Each row below holds a small network's activations on one input, seen along a few directions.
Each table varies a few parts of the input and shows all the possible inputs, shuffled.
Descriptions start from the smaller parts, as in this example, which fits no table here: values(3) and (point or line(9) or (ring(5) and line(6))).
Shared parts are said once, and a part with two or three values counts as separate values.
In the rows, 128 means zero.

Other details of the inputs shift rows strongly along two fixed directions, in all tables alike. That doesn't count.

A family of inputs:
row 1: [128 159 105  90 166  94 193 118 149 158 133 160 108  97 130 131  98]
row 2: [137 125 130 142 131 123 138 138 100 134 120 115 118 165 151 143 129]
row 3: [181 151 175 136 203  90  78 148  91 138 200 163 180 113 129 140 117]
row 4: [160 160 148 117 201  86 122 146 108 149 179 171 151 117 142 158  96]
row 5: [142 148 143 142 134 122  45 156 110 126 142 130 163 121 146 128 140]
row 6: [115 136  94  76 153 144 177  91 181 140 134 149  93  90 106 118 104]
row 7: [108 117 104 137  64 176 101 126 125 109  84  82 107 171 135 109 154]
row 8: [ 90 112 109 146  54 173 107 127 124 101  75 101 120 163 120 119 159]
row 9: [177 153 167 135 195  77  91 145 104 147 186 162 174  95 133 132 123]
row 10: [150 119 164 165 139 111  98 140  89 121 145 141 166 141 123 139 146]
row 11: [121 103 136 150 121 143 108 124 128 117 116 131 132 131 125 142 148]
row 12: [116 140  98  76 131 102 238  87 203 146 131 152 101  77  85 101  88]
row 13: [139 108 132 141 130 147 102 123 130 125 125 112 118 139 139 131 144]
row 14: [121 120 133 150 121 118 144 138  98 124 112 134 131 157 138 153 133]
row 15: [108 172  66  51 141 136 182  85 208 146 126 166  95  82  94 103  84]
row 16: [ 88 107 119 142  45 164 110 139 134  99  87  79 121 151 129 111 143]
row 17: [140 114 135 145 114 141 132 123 102 123 122 101 122 160 128 114 148]
row 18: [141 120 168 160 136  93 110 168  93 124 146 123 159 141 155 158 119]
row 19: [ 92  79 132 151  64 168 129 132 129 100  92  72 109 144 131 122 151]
row 20: [105 118 101 105 117 151 158 107 155 131 106 115  93 104 123 111 136]
Description of these inputs: line(4) and values(5).
Changing only the values(5) part turns row 20 into row 6. The same change can be made to row 1. Which row results? -> row 4
Change only the values(5) part in row 8. List by row number the other rows that result. -> row 5, row 7, row 15, row 16
Start at row 16 and move only the line(4) part, one step at a time. The first step leads to row 19. Which rows follow, in order? -> row 12, row 18

A family of inputs:
row 21: [147 133 141 149 150 136  81 157  69 128 128 132 155 162 151 162 151]
row 22: [ 82 100 116 145  67 149 163 121 110 101  95 103 116 138 114 104 142]
row 23: [169 128 130 126 178 110 116 123 129 147 157 132 128 110 147 126 125]
row 24: [150 119 134 141 155 105  99 150 117 127 153 135 155 112 158 146 112]
row 25: [120 144 128 127  92 165  39 150 124 109 126 101 143 141 132 107 143]
row 26: [128 131 128 118 166  96 136 131 148 137 156 155 130  83 142 139  94]
row 27: [161 169 126 106 176  82 117 141 134 141 179 168 165 108 131 135  78]
row 28: [130 110 136 124 140 142 155  95 150 131 138 129  99 126 109 118 129]
row 29: [141 123 158 130 169 116 106 152 105 136 156 129 142 101 148 149 132]
row 30: [117 142 117  90 149 112 198 102 155 144 134 161 119  77  90 113 119]
row 31: [103 136  92 105  88 157 123  97 183 124 101 131 121  91  92  87 140]
row 32: [127 140 127 148 113 157  14 145 116 114 119 130 148 144 143 138 158]
row 33: [138 142  95 117 146 138 150 102 128 144 113 139  99 150 130 123 131]
row 34: [144 114 172 138 165 124 108 139 116 125 161 143 151 116 119 155 132]
row 35: [112 107 108 141  85 137 154 123 115 107 105 114 135 136 116 109 137]
row 36: [116 110 127 155  67 126 148 134 120 114  88 100 135 149 122 116 153]
row 37: [126 135 159 152 123 121  78 166  75 112 155 115 157 153 148 134 118]
row 38: [ 86 127  98 127 104 145 153 120 119 120  97 135 101 150 133 135 120]
row 39: [137 132 145 156 149 137  88 132  81 132 131 129 121 163 148 137 150]
row 40: [166 146 156 129 190  85 123 111 129 149 177 172 147  88 112 114 124]
row 41: [127 129 159 155 118  89 127 140 127 128 130 139 151 116 122 129 134]
row 42: [146 127 148 136 140 140  38 126 165 118 150 145 161 102 115 134 131]
row 43: [151 139 153 135 138 134  86 167  70 122 149 105 162 156 142 137 139]
row 44: [110  94 123 144  67 150 160 122 150 111  86  93 111 161 119 133 141]
row 45: [142 180 144 100 168  66 144 135 166 157 165 171 141  95 124 135  80]
row 46: [117 126 134 115 132 103 178 108 193 137 128 154 112 104 105 139 102]
row 47: [109 104 112 128  81 161 169 122 102 112  90  92 121 143 109 107 164]
row 48: [106 148 117  88 126 142 175 125 127 134 127 119 105 123 113 115 116]
row 49: [113  86 120 149  85 158 137 125 124  99 108 102 126 159 124 133 133]
row 50: [127 159  93 104 134 101 172 113 170 152 103 167 114 127 127 144 104]
row 51: [139 140 107 100 146  89 174 120 188 153 125 148 117  88 135 136  96]
row 52: [ 85 121 107 123  98 173 159 125  98 121  82 107  91 162 129 135 153]
row 53: [129 123 135 139 122 151  33 145 141 116 131 111 147 106 151 123 148]
row 54: [149 131 136 141 120 146  99 140  80 123 135  87 127 174 141 109 143]
row 55: [140 151 136 128 114 105 121 151 125 133 130 117 145 148 138 132 113]
row 56: [ 95  85 135 151  87 157 138 125 122  98 112 104 116 151 121 133 132]
row 57: [129 117  99 117 109 142 183  90 135 129 106 114 101 130 103  86 145]
row 58: [113 128 130 127 101 161 135 125  95 123 120  83  95 167 131  98 142]
row 59: [158 124 159 142 180 110  92 134 110 142 166 129 130 110 153 132 132]
row 60: [123 123  96  88 139 138 185 116 151 141 116 120 104 101 128 127 122]
row 61: [120 131 156 169 115 114  83 159  92 126 111 130 141 167 156 160 143]
row 62: [152 131 101  87 169 121 194  72 195 150 146 161  98  99  94 114 102]
row 63: [116 138  86 118 125 131 150 119 130 129 108 150 119 144 134 139 111]
row 64: [100 119 118 118 106 118 173 126 164 136 101 114  94 110 138 128 117]
row 65: [165 116 160 137 169 121 103 140 118 126 162 143 165 122 122 157 132]
Changing only one part turns row 62 into row 33. The same change can be made to row 46. Which row results? -> row 61
Changing only one part turns row 45 into row 41. The same change can be made to row 58. Which row results? -> row 40
Describe the family of inputs behind these rows. -> values(5) and (point or (values(2) and line(4)))
Start at row 46 and move only the line(4) part, one step at a time. The first step leads to row 56. Which rows follow, in order? -> row 34, row 28
Which other rows agree with row 26 in the values(5) part? List them by row number. -> row 23, row 24, row 29, row 51, row 53, row 59, row 60, row 64
